These are the activations of a small neural network, seen along a few directions. Each row is one input.
In each table, some parts of the input vary, and every possible input appears once, in random order.
Descriptions start from the smaller parts, as in this example, which fits no table here: line(6) and (point or ring(9) or (values(2) and ring(5))).
Shared parts are said once, and a part with two or three values counts as separate values.

Other details of the inputs vary at random and push rows far along two fixed directions, the same in every table; ignore that.

Rows:
r1: [ -1   2  18  39 -24 -12 -15 -39 -21  32 -19 -28 -28 -10 -48  18]
r2: [ 15  -7  -5   0   6 -13  11  -7   4  26   3  -8  26  13  11   1]
r3: [ -1  -1  21  34 -25  -7 -21 -40 -16  29 -21 -25 -29 -11 -42  18]
r4: [-18   5  38   2 -21  43 -55  -3 -18 -40 -29   6 -40 -17 -40  12]
r5: [ 10  -8 -13  12  17 -34  24   1   5  28   6   9  -1  11  19  -3]
r6: [  6  -1 -15  16   7 -30  29  -1  16  21  20   6  13   0  10   6]
r7: [ -7  -6  35  -2 -33  45 -52 -12 -18 -42 -26   6 -24 -34 -44  -2]
r8: [  2  -2  18  31 -28 -11 -20 -41 -15  30 -17 -27 -28 -14 -40  17]
r9: [ -5   2   2 -45  16  37  -9  33  13 -43  -1  24  30  10  35 -18]
r10: [  0   3  -9   4   0 -14  11 -10   0  29  12 -18   8  10   9   4]
r11: [-10  14  -4 -39  19  31  -3  40   6 -48   9  15  27  11  31 -24]
r12: [  8   4 -12   7  -1 -21  15  -7  -4  26  13 -16  19  10   2  -3]
r13: [ 12  -8 -16  11  -6 -31  33   0  11  26  10   2   6  -4  14   9]
r14: [  0   1  -5 -55  10  39  -5  27  12 -39  14  22  28  -1  36 -18]
r15: [-18  10  34   3 -17  41 -50   1 -22 -44 -27   2 -39 -19 -41  11]
r16: [ -2   3  -1 -44  19  30 -11  36  13 -42   2  27  29  19  34 -12]
r17: [  9   5 -11   9   5 -22  17  -5  -4  25  10 -17  20  15   3  -4]
r18: [  9  -7 -17  19  20 -38  24  -4   5  22   9   5   2   9  13   1]
r19: [-16  10  -7 -54  10  41  -6  24  14 -39  13  15  15   2  42 -17]
r20: [-19   7  20  -3 -31  45 -45 -11 -21 -34 -17  -3 -37 -33 -42   3]
r21: [-21   5 -11 -31  21  22   8  37  18 -54  11  35  17  -6  35 -17]
r22: [-21   4  -9 -32  25  22   7  36  13 -55   9  37  15  -3  36 -18]
r23: [-17 -11  26   8 -25  39 -42   5 -22 -45 -31  24 -52 -38 -38  -7]
r24: [ 16  -9 -15  11  -4 -30  30   1  10  29   7   2   1  -1  17   3]
r25: [ 11   7 -18   0   0 -17  18  -7  -4  26  17 -14  16   7   3  -2]
r26: [  1   0  22  37 -21  -8 -23 -37 -15  29 -24 -23 -31  -8 -44  21]
r27: [  4   7  -4   8  10 -16  13  -6   1  25   3 -18   7  14   9   8]
r28: [  3 -15  -6   9  16 -24  19   0  12  24   8 -23   3  20  -9   0]
r29: [  9 -10 -14   6  23 -19  26  -7  12  21  13 -13   6  27  -1   3]
r30: [ 16   9 -11  13  12 -28  11   0  -4  17   5 -15  16  20   2   6]
r31: [ 16 -13 -15  15   3 -27  29   2   7  31   7   5  -3   4  21  -2]
r32: [  9   1 -16  11  -1 -34  32  -2  16  28  10   5  10  -5   7   7]
Description of these inputs: values(2) or ring(10) or (line(4) and line(5)).
Which other rows does r9 become when the line(5) part takes its other values? List them by row number. -> r2, r7, r14, r16
Which other rows belong to the same alternative as r31? List them by row number. -> r5, r6, r13, r18, r21, r22, r23, r24, r32

Rows:
r33: [ 14  -4 -15 -15   8  -8  17  -5  15  20  14  -8  40  12  22  -9]
r34: [ 18 -19   5  42 -26 -32   6 -22  -5  34  -6  -6 -13 -23 -31   6]
r35: [  4  14  -7  -6  22 -16  17   5   2  19  14 -10  33  29  23  -1]
r36: [-10  12   9 -26   9  28 -23  19  -5 -35  -9   6  13  11  10  -8]
r37: [  6   1  -1  46  -7 -34   4 -21  -7  25  -7  -8 -25 -12 -34  17]
r38: [-14   1  17  -7  -9  29 -21  -5  -8 -17  -5 -13 -13   5 -21  -6]
r39: [ 17 -17   8  51  -4 -32   4 -27  -8  35 -12  -5 -26  -7 -31  22]
r40: [  0  12  -8 -28   0   0  20   0  24  35  14 -16  21  16  49   8]
r41: [-19  -5  -2 -18   9  23   7  24  12 -35   4  22  -7  -4  11 -15]
r42: [ -2   7  17   8 -39  35 -43 -22 -23 -20 -14  -7 -20 -32 -47  11]
r43: [ 10   0 -11 -14  19 -13  15   1   9  25  12 -20  17  32  20  -2]
r44: [ -5  -4  -3 -25  -8  20   0  28   4 -33   6  32   3 -20  14 -18]
r45: [ -6   5  17  -7  -1  27 -27   5 -12 -21 -20  -1  -1   7 -12   0]
r46: [-20  12   9 -31   6  33 -20  19  -1 -46   5  -2   9   5  12 -12]
r47: [ 11 -13   8  51 -10 -30  -5 -26  -9  27 -18  -2 -28  -9 -39  23]
r48: [ 16   2 -28   3  -2 -23  35  10   7  20  19   9  18  -2  30  -6]
r49: [-16  13  14  -2  -5  24 -33   4 -15 -23  -7  -6  -5  -2 -20   1]
r50: [ -9 -17  23  18 -16  13 -34  -6 -12 -25 -27  13 -45 -26 -42   8]
r51: [ 10   3  -9  28   7 -42  22  -9   8  26   5   4  -2   8  -5   8]
r52: [ -7   8   4 -41  -8  37 -14  10   1 -39   4  10  19  -8  12 -10]
r53: [ 17   1  -8  -4  23 -16  18  -1   2  32   3 -17  24  32  23   2]
r54: [ 14  -3 -22  -3   1 -29  37   9   7  18  17   8  20  -1  30  -7]
r55: [-20   0  -4 -22  16  19  11  27   9 -36   6  20  -4  -8  14 -14]
r56: [ -4  -2  30   6 -21  30 -49 -14 -20 -20 -32 -15 -35  -9 -48   4]
r57: [-14  -7  -2 -25  15  20   2  30  12 -36   3  26  -8  -3  14 -11]
r58: [  8   3  -4  13   9 -21  10 -20  -5  37  12 -33   7  16  -7   6]
r59: [ 12   1 -19 -20   6  -8  17  -4  11  22  20  -6  37  13  21  -4]
r60: [-23   3  -5 -16  10  18   3  26   7 -45   1  20  -3 -10  13 -12]
r61: [  0  -1 -18  -5   4 -18  25  -8   8  35  13   8  -2  -2  52  -5]
r62: [ 12  -5   7  48  -8 -36  -1 -25  -8  22 -15  -3 -25  -8 -34  21]
Describe the family of inputs behind these rows. -> values(2) and (point or line(4) or ring(10))
Changing only the values(2) part turns r40 into r61. The same change can be made to r36. Which row results? -> r62
Which other rows does r48 become when the values(2) part takes its other values? List them by row number. -> r42
Which other rows does r34 become when the line(4) part takes its other values? List them by row number. -> r44, r48, r54
Which other rows does r57 become when the ring(10) part takes its other values? List them by row number. -> r37, r39, r41, r47, r50, r51, r55, r60, r62
